Questions about the table below.
1) The smallest entry in the last row?
2) The bottom entry of the column that holds the largest entry?
3) The entry just left of the smallest entry?
4) The third entry on the main diagonal?
5) The first entry of the largest entry's row?
6) The entry directly below +0.53?
7) The largest entry in the first row?
8) The third entry in reading order?
[+1.87 +5.44 +2.15 +0.51 -0.40 +1.14 +1.12 +3.90 -2.70 -2.48 -3.97]
[+1.85 +4.80 +1.46 +0.88 -0.45 +0.98 +0.67 +3.70 -2.44 -2.14 -3.18]
[+1.52 +5.49 +2.89 -0.09 -0.20 +1.17 +1.64 +3.48 -2.65 -2.53 -4.49]
[+1.54 +4.03 +1.17 +0.89 -0.36 +0.80 +0.53 +3.11 -2.07 -1.76 -2.58]
[+1.72 +4.40 +1.26 +0.93 -0.42 +0.89 +0.56 +3.43 -2.26 -1.94 -2.84]
[+1.91 +5.17 +1.76 +0.75 -0.44 +1.07 +0.87 +3.88 -2.60 -2.33 -3.58]
[+1.27 +5.29 +3.12 -0.31 -0.08 +1.12 +1.81 +3.12 -2.52 -2.43 -4.51]
1) -4.51
2) +5.29
3) -2.43
4) +2.89
5) +1.52
6) +0.56
7) +5.44
8) +2.15

A =
[-3.53 -0.70 +1.29 -3.58 -0.30 +4.65 +1.88]
[-3.91 +1.27 -2.78 -2.86 -1.43 +5.21 +2.43]
[+0.03 -0.02 +0.02 -0.01 +0.03 +0.02 +0.07]
[-3.44 -1.09 +0.88 -2.36 +1.22 +4.85 +0.76]
[-1.93 +1.10 -3.17 -1.07 -1.37 +2.77 +1.25]
[-0.03 -0.01 -0.01 +0.03 +0.01 +0.01 -0.01]
[-4.38 +2.03 +1.28 +0.27 -1.23 -0.06 +3.61]
[-0.58 +1.65 -0.83 -2.13 +3.69 -0.01 +4.05]
[-1.07 +2.39 -0.60 -2.93 +3.20 +0.31 +5.04]
[-1.00 +1.65 +0.68 -2.21 -1.70 +0.55 +2.60]
[-0.12 +0.07 +0.01 -0.10 +0.04 +0.13 +0.11]
[-0.01 +0.01 +0.00 -0.01 +0.01 -0.01 +0.00]
[-5.14 +1.12 +1.09 +2.63 -0.02 -0.58 +2.56]
[-3.29 +4.06 +1.30 -4.17 -1.75 +2.38 +5.42]
[-0.66 +5.26 +1.80 -0.37 +0.59 +2.60 -0.06]
Rows and columns are numbered from 1.
The entry in row 1 and column 2 is -0.70
The entry in row 1 and column 1 is -3.53
The entry just left of the centre entry? -0.83
The entry in row 2 and column 1 -> -3.91
The entry in row 3 and column 1: +0.03
The entry just right of the smallest entry? +1.12
The top entry of the column that holds the largest entry? +1.88
The entry at row 2, column 3: -2.78
The entry in the bottom-left corner? -0.66
The entry just left of the largest entry? +2.38
The entry directly above +0.55: +0.31
The centre entry? -2.13
The entry directly below +2.63 -> -4.17
The entry directly below +0.68 -> +0.01
The entry just right of +2.63? -0.02
The entry at row 1, column 3 is +1.29
The entry directly below the smallest entry is -3.29
The entry just right of +1.12? +1.09
The entry just right of -0.66? +5.26
The entry directly below the largest entry? -0.06
The entry directly below +1.25 is -0.01
The smallest entry -> -5.14
The entry just right of +1.09: +2.63
The entry directly above +2.03 -> -0.01
The entry at row 2, column 2? +1.27
The entry directly below +2.39? +1.65
The entry directly below the centre entry? -2.93

Read these off the table that follows.
1) The entry just left of the largest entry?
2) The entry just left of the smallest entry?
[[66, 95, 93, 87, 160, 142, 164, 143, 86, 104, 108, 197], [119, 182, 200, 198, 128, 129, 133, 66, 208, 97, 153, 72], [208, 162, 176, 208, 180, 161, 103, 209, 74, 126, 85, 144], [206, 183, 92, 215, 131, 120, 189, 132, 82, 93, 139, 158], [159, 204, 146, 89, 114, 138, 64, 84, 176, 120, 124, 192], [207, 196, 101, 65, 158, 125, 182, 115, 201, 96, 72, 194], [103, 106, 132, 193, 148, 89, 97, 202, 115, 169, 82, 67], [202, 102, 145, 162, 84, 169, 135, 216, 154, 108, 71, 79], [65, 116, 95, 168, 165, 97, 109, 88, 187, 64, 132, 144], [69, 89, 176, 116, 115, 84, 69, 171, 151, 100, 70, 173], [196, 105, 76, 198, 108, 155, 92, 119, 161, 194, 101, 182], [100, 87, 204, 141, 206, 146, 104, 63, 195, 214, 78, 187], [157, 79, 118, 209, 86, 162, 88, 140, 85, 95, 123, 186], [177, 174, 210, 68, 169, 187, 89, 82, 75, 141, 151, 69]]
1) 135
2) 104

Questions about the matrix below.
1) Report the entry just right of -105.811.
2) Report the entry just right of -28.686.
3) Report the entry just right of 7.640.
4) Report the second largest entry.
5) Report the entry just left of -85.308.
6) Report the entry just right of -55.201.
array([[ -64.927,  -52.123,   43.032,   20.444,   18.848,   56.800,
         -66.069],
       [-115.438,  -65.484,  -98.346, -180.101,   84.750,  -57.985,
         -98.397],
       [-102.608,   75.708,  -27.089, -136.595,   29.085, -131.011,
         -76.139],
       [-105.811,  -64.757,  -40.265,  -13.541,   35.829,   51.608,
         -87.747],
       [ -25.729,  -39.718,   89.117,   13.496,   25.557,   96.223,
         -94.459],
       [ -36.166,  -73.700,  -48.814,  -55.201, -191.844,  -81.895,
        -119.737],
       [  42.614,  -85.308,  182.145,   73.226,   13.193,  120.996,
         -45.956],
       [ -80.111,  -59.835,  -28.686,  -46.987, -194.398,  -90.170,
        -124.607],
       [  11.594,  -54.600,  -11.520,  -78.614,   10.403,   22.180,
         -86.569],
       [ -53.378,  -85.925,  -52.751,  -52.569, -166.365,  -67.043,
        -123.232],
       [-112.470,  -72.149,  -22.680,    7.640,    4.916,   30.093,
         -84.167],
       [ -38.173,  -56.341,   46.706,   34.178,   14.354,   73.129,
         -82.582],
       [ -16.643,  -75.319,  109.149,   47.840,    8.211,   95.143,
         -67.761],
       [   2.308,  -60.386,  111.567,   62.843,   23.770,  123.420,
         -49.843],
       [ -54.024,  -77.715,  -30.640,  -55.115, -172.358,  -63.643,
        -112.752]])
1) -64.757
2) -46.987
3) 4.916
4) 123.420
5) 42.614
6) -191.844
